A small network was trained on invented records. Each row is its activation on one of them, seen along a few directions.
Here are examples, each followed by its value of one field, U.
The word missing means that the record has no U.
The largest differences between rows may come from other fields.
Random noise pushes rows far along 4 fixed directions. That doesn't count. These rows show it; they differ only by the noise:
[ 159   11  349 -144  -93  126  117   58  180   38  -29 -152 -225   55
  -85   36  280]
[-229 -559  169 -214  584 -571 -219  231  -28  398 -166 -178 -161 -576
  257 -450  459]
[ 130   64  570  -93   93 -157  -77 -178   -1  430  -93 -144 -112 -200
   18 -195  701]
[ 631  -44  120   -8  248 -129  198  159  266  147  175  109 -134  -24
 -548  -41  325]
[-171   -4  580 -195 -185  128  -19  -97   10  151 -191 -327 -239  -54
  240  -29  470]
[  -2  -34  469 -168  314 -392 -223  -91   22  543 -133 -115  -75 -363
  204 -387  643]

[  98  162   68  -42 -535  457  236 -116   84 -369   -4 -133  -45  385
 -187  319 -220] -> u7
[ 372  886  -26  -34 -546  464  -14 -100  434 -221  222  197   47  528
   77  231 -465] -> u5
[ 415  584 -130  -59  201  -45 -105   73  382  145  231  368  224  165
   -4 -204 -433] -> u12
[ -68 -152  -61  142  190 -215  -55 -205 -299  106  -84  -53   98 -151
  -15 -169  247] -> missing
[-292  -41  265  -30 -478  358  135 -132 -347 -332 -165 -324 -184   56
  312  269  108] -> u5
[  97  -40 -204 -221 -292  497  252  512  571 -482   97   40 -251  353
 -101  391 -471] -> u14
[-140   33  127 -218  -13  -51  -95   61  248  -15  -52 -126  -87  -21
  258  -35 -136] -> u7
[ -75  -44  189  -28  204 -166 -196  -75  -78  275  -46   54   61 -250
  135 -276  136] -> u2
[-200 -633 -456   73  160  -16  301  558 -112 -443   54 -194 -208 -113
  -87  200 -401] -> u6
[ 122  -44  423   20  124  -91  -97 -128 -202  183 -131 -149   28 -229
 -193   76  611] -> u13
[ 192  -75  -26  185  154  -94  180  -58 -133    6    5   14  -40  -21
 -261   86  156] -> missing
[ 259  108  299   81   32   71  121 -114  -33  167   80   91   65  -32
 -342   39  497] -> u14
[ 143   87   54 -209  181 -222  -51  247  378  145   47   49  -83   53
   80 -223   29] -> u10
[-122  179  -99    8 -235  290   48  -68 -143 -210   31  -62  -16  169
   35  125 -296] -> u12
[  41 -220  163  119  -20  103   98   63  -10  -86   11 -134  -87  -85
 -246   91  213] -> u1
[-232  -45  -66 -247  -67   78  -12  154  193 -213  -47 -161 -109  101
  183   49 -373] -> u7
[ 288  372  401  -15 -340  210   17 -258   88  227  -57    2    0  168
 -113  -22  360] -> u9
[  86    5  -39 -265  152 -133 -141  372  489  101   -4   81 -143    7
  138 -207 -239] -> u9
[  29   -3    8   63 -172  137   13  -84  -46  -30    8  -86  -64   -3
 -175  124  122] -> u1
[ -20  113 -323   95  -62  121    4  155   -8 -205  156   95  130  137
    7   35 -451] -> u6
[ 195 -636 -416  289  138   29  340  398 -124 -404  241  130  -84  -27
 -727  205  -67] -> u10
[  -1  -68 -330 -197 -158  272  153  428  279 -577  -67  -57 -104  172
  -35  345 -531] -> u13
[ 285  544  356   17 -248  -21 -125 -388  124  313   44  145  251  156
   78 -108  244] -> u11
[ 601  605  198   41  -64    1   26 -158  201  222  211  323  129  332
 -447  -61  202] -> u10
[-323 -151  206    7 -284  255   97   15 -194 -348  -79 -286  -63  104
   67  200   61] -> u4
[ 227  501   85  -97  -27 -187 -230 -278  217  376  121  216  173   83
  103 -134   87] -> u11
[ -91 -423 -222   20  -27  242  200  418  104 -366   56 -162 -221    0
  -44  208 -378] -> u12
[ -64  531  205 -138    3 -163 -215 -338   50  388  -60   73  267  -61
  414 -210   74] -> u8
[ 229 -292 -129   74  215 -148  153   80 -162   65   45  115  -33 -198
 -371  -46  242] -> u9
[ 558   83   36  103  -20   69  186   79  152  125  225   82   -5  240
 -497  147  184] -> u3
[ 514   73 -300  -70   97   18  145  452  517  -75  279  215  -21  330
 -303   72 -406] -> u3
[   6 -259  -39  -77  328 -212  -97  145    2  173   16   38   92 -157
  -37 -107  -55] -> u8
[-429    4 -110 -323 -138  167  -39  148  226 -217  -70 -185 -190   26
  521  -36 -428] -> u2
[-294  409 -112  -78  185 -391 -422  -41  135  193    5  200  308  -95
  447 -403 -235] -> u4
[ 140   25 -301 -159  -96  191  143  411  306 -455  138  -26 -218  293
  -43  176 -585] -> u5
[ 377 -500 -168   21  714 -551   77  244   52  296  162   46   56 -370
 -420 -212  248] -> u8
[ 537   89  -40  199   20  -39  283 -202 -158   15  241  233  116   82
 -603  163  257] -> u11
[ 197  494   38 -127  170 -276 -240  -13  227  307 -113  140  155  -22
   20 -138   14] -> u13
[ 212  551 -139    5  134 -272 -168   -7  160  377   75  234  205   76
  147 -246 -219] -> u6
[-290 -367  -16 -189 -210  277   86  343  201 -343 -103 -255 -336   66
  172  134 -392] -> u2
[   2 -569 -149  -57   27  139  295  436  102 -441   11 -252 -315    0
 -298  219 -153] -> u1
[-178    9 -123   56   42 -186 -125  -51 -195   -7   15   21  119  -38
  -20  -87    3] -> u4
[-250 -118  102   45  -64    9 -103  -73 -169  143  -12 -153   47 -120
  220  -10  280] -> u3
[  14 -172 -423  164 -169  340  219  101  -77 -492   96   68  -86  307
 -324  333 -470] -> missing
[-141 -183 -277 -482  190    0    1  576  557 -132  -11   -7 -218   38
  319  -72 -379] -> u14

Which value of U does each new row have?
[ 115   61   63  140 -355  372  214 -164 -267 -130  -10  -82  -48  118
 -157  278   51] -> u12
[-237 -228 -296   49  113   -1   14  -20 -169 -153    7  -80  -67  -44
   55   39  -83] -> missing
[ -73 -386  -26  -13 -153  223  182  284  -59 -309   10  -96 -206  158
 -242  205  -49] -> u10
[-269  551  178  -64  -53 -163 -348 -280   84  360 -220   67  125   52
  615 -236 -112] -> missing
[ 139 -364  153  112  327 -317  -55  -49 -231  243   82   94   98 -279
 -227  -99  404] -> u11
[ 359  271  -23 -196  -63  209  206  221  388 -121  139  177  -62  307
 -251  119 -145] -> u14
[ 146 -178 -499  -73  126   -6   73  379  354 -243  189  167 -118   11
 -163   12 -572] -> u2
[-130 -274  173   26 -161  173    0   40 -319 -169  -77 -203 -178  -35
   13  166  115] -> u5
[ 376  -43 -321  -10  662 -534  -82  357  307  201  247  423  198 -158
 -264 -406 -107] -> u10
[ 177 -371 -457   17  204 -221  138  259   22 -153  150  220   18  -44
 -263   56 -280] -> u11
[ 100  -32   23 -172 -108  161   80  322  394  -91  -47   49  -68  111
   24   36  -91] -> u14
[-170 -214   65  169 -257  254   99 -116 -356 -208  -57 -168  -82  -11
 -262  233  136] -> u1
[ 337  169 -220  -13  -49  -33  170  211  357 -124  171  258   -6  273
 -233  157 -447] -> u11
[-120 -120  335   -6  187 -251 -254 -161 -235  492 -147 -212  -32 -354
  220 -253  492] -> u12
[-110  304  223   27 -430  283   17 -210 -118    6  -59  -50   99  201
  244  130  103] -> u3
